A small network was shown many inputs. Here are its activations along a few directions, one row for each input.
Each table varies a few parts of the input and shows all the possible inputs, shuffled.
A made-up example of a description, with smaller parts first: one of 6 places along a line, together with either a single point or one of 11 places around a ring or (one of 2 separate values, together with one of 8 places around a ring).
Shared parts are said once, and a part with two or three values counts as separate values.
(in the rows, 128 means zero)

Other details of the inputs vary at random and push rows far along two fixed directions, the same in every table; ignore that.

Rows:
x1: [143 106 117 142  94 100  89 164  99 148 126]
x2: [ 68 135 152 116 141 131 185  65 179  75 121]
x3: [ 94 160 168 130 181 135 193  71 154  93 139]
x4: [ 96 140 144 122 145 150 166  85 163 104 128]
x5: [146 174 159 102 128 134  84 201  71 142  70]
x6: [166 112  92 125 115 143  96 160 104 146 145]
x7: [179 102  72 138  95 133  71 185  95 165 142]
x8: [186  79  77 172 129 111 102 122 110 152 227]
x9: [123  88  88 146 116 114 144  93 156 110 175]
x10: [ 66 141 173 132 148 114 191  67 166  90 117]
x11: [148 116 106 145  98 105 100 160 105 160 118]
x12: [114 172 169 105 145 144 134 150 106 130  80]
x13: [188  73  57 158 125 124 102 123 121 141 219]
x14: [151  97 103 150  94  96  91 161 100 152 141]
x15: [125 162 152  96 142 150 120 149 115 110  89]
x16: [171 104  86 129 112 141  92 156 105 148 158]
x17: [ 98 156 163 115 120 114 132 154 113 120  63]
x18: [144 155 159  91 124 121  80 204 100 148  54]
x19: [164 102  84 139 104 136  91 156 113 152 153]
x20: [106 104 108 142 123 127 166  61 179 105 170]
x21: [104 170 171 114 139 138 134 149 115 135  69]
x22: [ 94 178 191 101 155 149 151 123 124 115  81]
x23: [176  98  97 137 126 104  95 165 119 160 147]
x24: [183 107  99 141 106 125  68 181  77 173 156]
x25: [163 103  87 140 137 133 120 123 125 126 178]
x26: [ 89 166 176 112 122 123 140 132 128 124  60]
x27: [128 171 158  86 134 153 101 173 100 116  66]
x28: [103 167 176 114 136 139 128 146 115 134  72]
x29: [126 182 177  98 139 139 104 176  88 127  67]
x30: [ 66 139 176 132 146 114 188  65 167  90 119]
x31: [127  96  86 146 113 122 146  86 162 120 171]
x32: [166  73  88 158 140 100 129 105 154 145 204]
x33: [ 71 149 146 117 142 138 197  62 185  85 110]
x34: [113 109 114 145 144 142 169  66 171 111 177]
x35: [119 155 172  97 144 124 122 154 132 127  73]
x36: [ 85 181 185 112 153 141 161 126 130 120  62]
x37: [126 115 125 155 140 124 146  99 139 139 161]
x38: [133 118 127 145 146 131 146  98 132 133 173]
x39: [123 165 155 107  96 119  88 197  87 152  37]
x40: [187  70  65 156 121 126  95 120 122 140 222]
x41: [120 115 130 150 159 132 173  68 151 121 187]
x42: [110 156 157 117 109 118 116 157 111 139  64]
x43: [122 154 133  90  93 128  85 203  93 126  43]
x44: [141 160 145  86 112 157  81 195  86 138  65]
x45: [ 70 147 150 116 140 138 193  59 185  84 112]
x46: [ 67 148 176 132 146 121 193  58 173 100 111]
x47: [103 100 125 160 136 100 173  70 160 111 171]
x48: [155  80  70 162 122 131 131  99 147 139 205]
x49: [136 108  95 132  97 125 113 127 136 131 139]
x50: [172 106  83 130 115 140  97 158 105 149 155]
x51: [154 106 118 131 136 109 113 140 135 144 145]
x52: [147 111 112 157 152 120 144  97 131 126 195]
x53: [132 162 145  93 104 153  80 196  94 141  55]
x54: [ 95 148 153 116 174 149 186  66 167  81 139]
x55: [141 162 142  86 114 157  84 197  86 138  63]
x56: [105 139 145 114 153 154 166  85 155 102 136]
x57: [ 73 153 182 133 167 139 192  62 167 105 122]
x58: [127 126 125 140 110 109 123 136 121 145 112]
x59: [ 91 144 170 116 179 122 193  75 182  99 118]
x60: [102 161 156  85 101 134  99 178 109 111  43]
x61: [130 102 117 163 139 122 146  90 143 141 181]
x62: [143  66  68 156 104 109 123  99 149 122 202]
x63: [146 101  89 127  90 116  88 163 112 133 130]
x64: [150  77  59 160 105 115 134  96 154 134 194]
x65: [170 112 100 144 121 126  98 161  92 162 157]
x66: [188 111 103 143 113 118  64 181  76 162 162]
Description of these inputs: one of 6 places along a line, together with either a single point or (one of 2 separate values, together with one of 5 places along a line).
The inputs of x12 and x22 match in every part but the place on the line of 6. If x59 is changed in the same way as x12 into x22, which row does it become? -> x35
The inputs of x20 and x49 match in every part but the place on the line of 6. If x44 is changed in the same way as x20 into x49, which row does it become? -> x56
A walk changes only the place on the line of 5. It starts at x43 and steps to x64. List the rest of the walk in order. -> x7, x50, x25
Change only the place on the line of 6 in x62. List by row number the other rows that result. -> x2, x9, x43, x60, x63
Change only the choice among 2 separate values in x30. List by row number the other rows that result. -> x60

Rows:
x67: [161  40  65 160  90  95 129 116 171 157 190]
x68: [153 116 113  98 104 146  54 208  56 144 115]
x69: [ 79 107 144 125 171 126 206  52 211 120 155]
x70: [ 66 116 135 128 153 168 202  38 173 101 162]
x71: [175  82  44 144 109 108 103 100 145 108 221]
x72: [168  48  81 146 144  92 113 124 149 148 225]
x73: [175  80  20 177 133 123 131 122 144 117 213]
x74: [153 112 117 129  97 117  53 197  89 185  80]
x75: [ 70 168 189  72 120 155 145 142 111  69  41]
x76: [156  83  90 196 112 123 110 104 129 180 223]
x77: [191 142 111  98 125 155  41 209  90 142 115]
x78: [ 67 143 158 149 137  98 189  39 165  77 169]
x79: [145 116 132 132  66 103  52 211  76 138 102]
x80: [172 116  98  96  84 133  45 211 101 114  94]
x81: [ 85 116 121 128 133 156 194  40 219  73 142]
x82: [129 153 148 118 194 161 189  56 176  73 176]
x83: [155 102 112 135  63 106  61 196  99 167  64]
x84: [187  89  86 153 138 142 123 112  89 136 230]
x85: [ 89 213 210 116 140 156 152 143 105 137  49]
x86: [ 97 203 185  85 144 188 160 139  94 122  45]
x87: [182  70 100 178 148  97 102 104 124 156 217]
x88: [ 77 192 174 121 163 113 166 150 116 104  17]
x89: [145 126 137 128  99 115  46 212  67 158 117]
x90: [168 125 106  96  91  81  66 210  87 151  95]
x91: [192  79  79 161 137 113 138 117 139 181 211]
x92: [ 93 132 158 126 181 162 193  44 152  86 181]
x93: [180 142  96 108 107 169  49 202 101 167  98]
x94: [ 61 146 146 157 117 113 200  34 180 105 152]
x95: [ 75 131 111 152 171 144 228  55 152  75 160]
x96: [ 54 187 203 105 127 151 138 143 128 129  42]
x97: [186 139 125 139 112 122  72 193  68 192  89]
x98: [104 187 213  71 178 134 145 157 133 118  52]
x99: [178  65  76 163 135 114 125 113 156 184 215]
x100: [116 199 219  99 175 130 144 140 100 114  47]
x101: [ 82  99 159 146 152  96 190  39 189  71 145]
x102: [ 86 143 183 157 176 129 184  50 162 102 183]
x103: [ 79 190 174  73 118 115 161 141 150 123  20]
x104: [155 132  97 100  75 123  61 194  50 132 106]
x105: [173  64  59 143 139 132  95 112 152 118 231]
x106: [ 87  95 152 122 158  99 204  57 206  74 154]
x107: [165  66  46 151 120 147 104 104 164 144 214]
x108: [150  78  45 158  77 124 127  90 120 145 205]
x109: [171 129 125 138 108 124  56 193  83 194  86]
x110: [ 55 178 199 111  94 140 147 141 140 110  28]
x111: [161 111 131 121 117 102  44 204  75 159  96]
x112: [168  87  33 152  89 122 112  94 158 135 203]
x113: [ 83 189 167  94 167 117 180 169 133 108  26]
x114: [179 153 148 139 113 122  64 207  46 166 126]
x115: [ 63 170 176  82 100 171 156 135 126  97  24]
x116: [119 151 131 129 177 173 198  46 188  98 162]
x117: [ 74 193 180  98 114 112 147 122 134 119  12]
x118: [162 133 107 115  95 169  66 196  63 178 104]
x119: [ 80 189 192  90 133  98 136 128 119  92  30]
x120: [ 66 141 135 181 167 113 217  61 162  91 162]
x121: [202  82  97 150 155 101 129 126 124 157 223]
The inputs of x97 and x86 match in every part but one. If x88 is changed in the same way as x97 into x86, which row does it become? -> x95
The inputs of x96 and x107 match in every part but one. If x114 is changed in the same way as x96 into x107, which row does it become? -> x82
Describe the family of inputs behind these rows. -> one of 5 places around a ring, together with either a single point or (one of 2 separate values, together with one of 5 places along a line)
List by row number the other rows that have the place on the ring of 5 in common with x67. -> x69, x72, x90, x91, x98, x99, x103, x106, x113, x121
